These are the activations of a small neural network, seen along a few directions. Each row is one input.
In each table, some parts of the input vary, and every possible input appears once, in random order.
Descriptions start from the smaller parts, as in this example, which fits no table here: one of 3 separate values, together with either a single point or one of 9 places along a line or (one of 4 places along a line, together with one of 8 places around a ring).
Shared parts are said once, and a part with two or three values counts as separate values.

Other details of the inputs shift rows strongly along two fixed directions, in all tables alike. That doesn't count.
To show where, the next rows are all for the same input, with only those details redrawn:
[  9,  13,  16,  -8,  40,  10, -23,   0,  12,  10,  14]
[ 12,  20,  26, -15,  43,  18, -30, -32,   8,   5,  25]
[  3, -34,   2,   3, -34,   5,  33, -17, -13, -35, -38]
[  1, -16, -17,  17,  18, -14,   7,  96,  20,  20, -27]
[  3, -34,   2,   4, -35,   5,  33, -17, -13, -35, -38]
[  5, -25,   8,   0, -25,   9,  24, -28, -12, -33, -27]

Table:
r1: [   1,    7,   22,  -17,  -29,   19,   -6, -122,  -19,  -33,   37]
r2: [  2, -31,  -7,   3, -40,   7,  20, -19, -21, -40, -38]
r3: [  2,  29,  17, -22,  18,  -1, -37, -30,   8,  15,  42]
r4: [-11,  24,  -7,   3,  25,   1, -17,  -1,   9,  25,  29]
r5: [-16, -26, -11,  14, -53, -11,  39, -20, -13, -25, -16]
r6: [ -7,  -9, -33,  13, -12, -15,   2,  70,   8,  25,  -8]
r7: [ -7, -11, -29,  18,  -9, -27,   0,  94,  18,  30,  -2]
r8: [  1,  36,  23, -13,  21,  -1, -31, -30,   8,  17,  39]
r9: [ 10,  22,  -2,  -4,  34,   6, -28,   5,  -5,  12,  13]
r10: [ -2,  31,   5,  -6,  20,   0, -24,  -2,   7,  25,  22]
r11: [-13, -15,   4,   9, -43, -12,  31, -29, -16, -20, -13]
r12: [  6, -18, -12,   3, -33,  -3,  44, -15, -24, -29, -35]
r13: [ -9,  -5, -29,   5, -11, -20,   1,  69,  10,  24, -15]
r14: [  9,  13,  16,  -8,  40,  10, -23,   0,  12,  10,  14]
r15: [-16,   0, -28,  25,   4, -26,  12,  89,  12,  36, -16]
r16: [ -1,  26,  -3,  -6,  21,   9, -31, -26,   5,  18,  42]
r17: [  7,  22,  20, -12,  36,  15,  -8, -18,   0,   3,  19]
What do these inputs look like to the network? -> either one of 5 places around a ring or (one of 2 separate values, together with one of 6 places around a ring)
Change only the choice among 2 separate values in r4. List by row number the other rows that result. -> r5
List by row number the other inputs of the same sort as r14. -> r2, r9, r12, r17

Table:
r18: [ -9,  57,  14, -15,  16,  15, -17, -92, -27,  12,  62]
r19: [   7,  -13,   -3,  -31,  -58,   29,  -15, -105,  -23,  -40,   -8]
r20: [ -10,  -47,  -25,   18, -108,  -58,   84,   75,  -28,  -24, -100]
r21: [  -4,   19,   30,  -16,  -48,  -13,   37, -118,  -37,  -27,   26]
r22: [ 11, -19,  26,  -2,  29,  -6,   5,  73,  36,   4, -20]
r23: [-17, -40,  -7,   9, -71, -39,  30,  83,  14,  -1, -57]
r24: [-12,  11, -70,  28,  32, -24, -12, 100,   5,  55,  23]
r25: [-48,  20,  -3,  73,  96, -23,  50,  97,  47,  65,   3]
r26: [ 32,  38,   8, -19, 121,  43, -85,  40,  41,  44,  49]
r27: [-10,   0,  -7,  18,  39, -20, -51,  54,  42,  44,  73]
r28: [  1,  36,  19, -28, -27,  20, -15, -96, -40, -14,  -1]
r29: [-14, -33, -46,  21, -51,  -3,  22,  10,  -1,  -3,   1]
r30: [-17,  15,  35, -14,  -9,  -9,  -7, -59,  15,   5,  58]
r31: [   8,   -8,   38,  -29,  -31,   22,  -47, -104,    1,  -29,   26]
r32: [  7,  -9, -16,  13,  23,   3,  29,  89,  -9,   3, -57]
r33: [ 30,  42,  64, -34,  57,  15,  -9, -79, -11, -16,  15]
r34: [ 18, -66, -28,   6, -69,  29,  72, -61, -61, -99, -88]
r35: [ 31,  18,  38, -12, 109,  30, -87,  25,  55,  25,  58]
r36: [ -5, -22, -66,  12, -51, -12,  15,  68, -21,  -1, -62]
What do these inputs look like to the network? -> either a single point or (one of 3 separate values, together with one of 6 places around a ring)

Table:
r37: [-10, -19, -18,  29,  23,   3,  23,  68,  10,  13, -34]
r38: [-16, -38, -52,  26, -39, -25,  -5, 106,  26,  22,  -8]
r39: [ 19,   8,  49, -34,  11,  31, -26, -94,  -6, -34,  -1]
r40: [-24, -22,   3,  15, -68, -30,  73, -28, -16, -20, -28]
r41: [  0,  62,  -2, -20,  27,   1, -66, -24,  -4,  42,  67]
r42: [ 15, -17,  48, -10,   2,  14,   9, -70,  -4, -45,   4]
r43: [-25,   8,  -9,   9, -61, -17,  53, -57, -36, -19, -11]
r44: [ -9, -37, -37,  15, -40, -17,  10,  53,  15,   0, -15]
r45: [  8,  37,  13,   9, 103,   9, -34,  24,  25,  35,  46]
r46: [ -3, -15, -33,  23,  18,  -2,  18,  85,   9,  14, -50]
r47: [ -9, -11, -18,  -4, -67,  -7,  28, -40, -37, -30, -23]
r48: [ 25,  28,  30, -23,  75,   8, -42,  45,  29,  26,  31]
r49: [  5, -24,  41,  -9, -11,  21,  10, -53,  -3, -36, -22]
r50: [ 25,  18,  19, -26,  24,  39, -14, -99, -31, -28,   1]
r51: [ 21, -23, -10,   1,   8, -13,  -1,  94,   9,   4, -52]
r52: [  9, -17, -17,  10,   8,   8,  36,  37,  -8, -11, -28]
r53: [-22,  58,  29,   0,  33, -13, -34, -36,  25,  51,  85]
r54: [ -1,  29,  -8, -11,  40,  -5, -46,  28,  18,  41,  41]
r55: [ -7, -26, -28,   0, -86,  -4,  10, -41, -21, -26,  -3]
What do these inputs look like to the network? -> either one of 3 separate values or one of 6 places around a ring or (one of 2 separate values, together with one of 5 places around a ring)
Change only the choice among 2 separate values in r46. List by row number the other rows that result. -> r39
A walk changes only the place on the ring of 6. It starts at r55 and steps to r41. List the rest of the walk in order. -> r47, r54, r44, r38
Change only the choice among 2 separate values in r48. List by row number the other rows that result. -> r52

Table:
r56: [ -1, -22, -14,  -9, -73,   3,  14, -54, -29, -37, -19]
r57: [ -3,  22,   3, -10,   4,  -8, -20,  -2,   3,  20,  25]
r58: [ 18,  24,  20, -21,  52,  15, -41,  -3,  10,  12,  18]
r59: [   3,   16,   41,  -27,    3,   20,  -51, -110,   11,   -9,   72]
r60: [ -5,  36,   5,  -5,  24, -16, -24,  24,  14,  38,  34]
r61: [ 18,  19,  41, -30,  23,  25, -20, -79, -10, -19,  17]
r62: [ 8,  2, -9,  6, 35,  9, -4, 20,  1,  6, -1]
r63: [ -8,  29, -34,  15,  43, -15, -28,  79,  21,  55,  33]
r64: [  1, -34, -14,  20, -24, -24,  47,  82,   2,  -8, -58]
r65: [ -4, -32,  -7,  17, -19,   0,  48,   5,  -9, -26, -43]
r66: [-13,  32,  12,   2,  18,  -6,  -8, -25,   6,  23,  37]
r67: [ 12,  -8,  27,  -9,  34,  15, -32,  -2,  28,  -2,  24]
r68: [ 23,   5,  18, -31,  12,  38, -35, -74, -16, -29,   6]
r69: [ 16, -27,  11, -19, -39,  27,  12, -76, -31, -55, -33]
r70: [-11, -35, -30,  11, -76, -18,  37,  25, -17, -20, -42]
r71: [ -5, -69, -13,  18, -88,  11,  90, -50, -43, -78, -78]
r72: [  1,  12, -37,   3,  19, -12, -46,  86,  19,  45,  13]
r73: [-12,  30, -26,  16,  46, -15, -22,  79,  24,  57,  30]
r74: [-23, -28, -12,  23, -69, -27,  60,  10, -17, -20, -38]
r75: [  -6,   44,   29,  -20,   24,   20,  -26, -118,   -8,    2,   61]
r76: [-10, -32, -23,  37,  -1, -27,  50, 116,  15,  13, -55]
r77: [  1,  15,  12,  12,  52, -15,  -2,  68,  23,  30,  -3]
Changing only one part turns r76 into r66. The same change can be made to r68. Which row results? -> r72
What do these inputs look like to the network? -> one of 2 separate values, together with either a single point or one of 10 places along a line
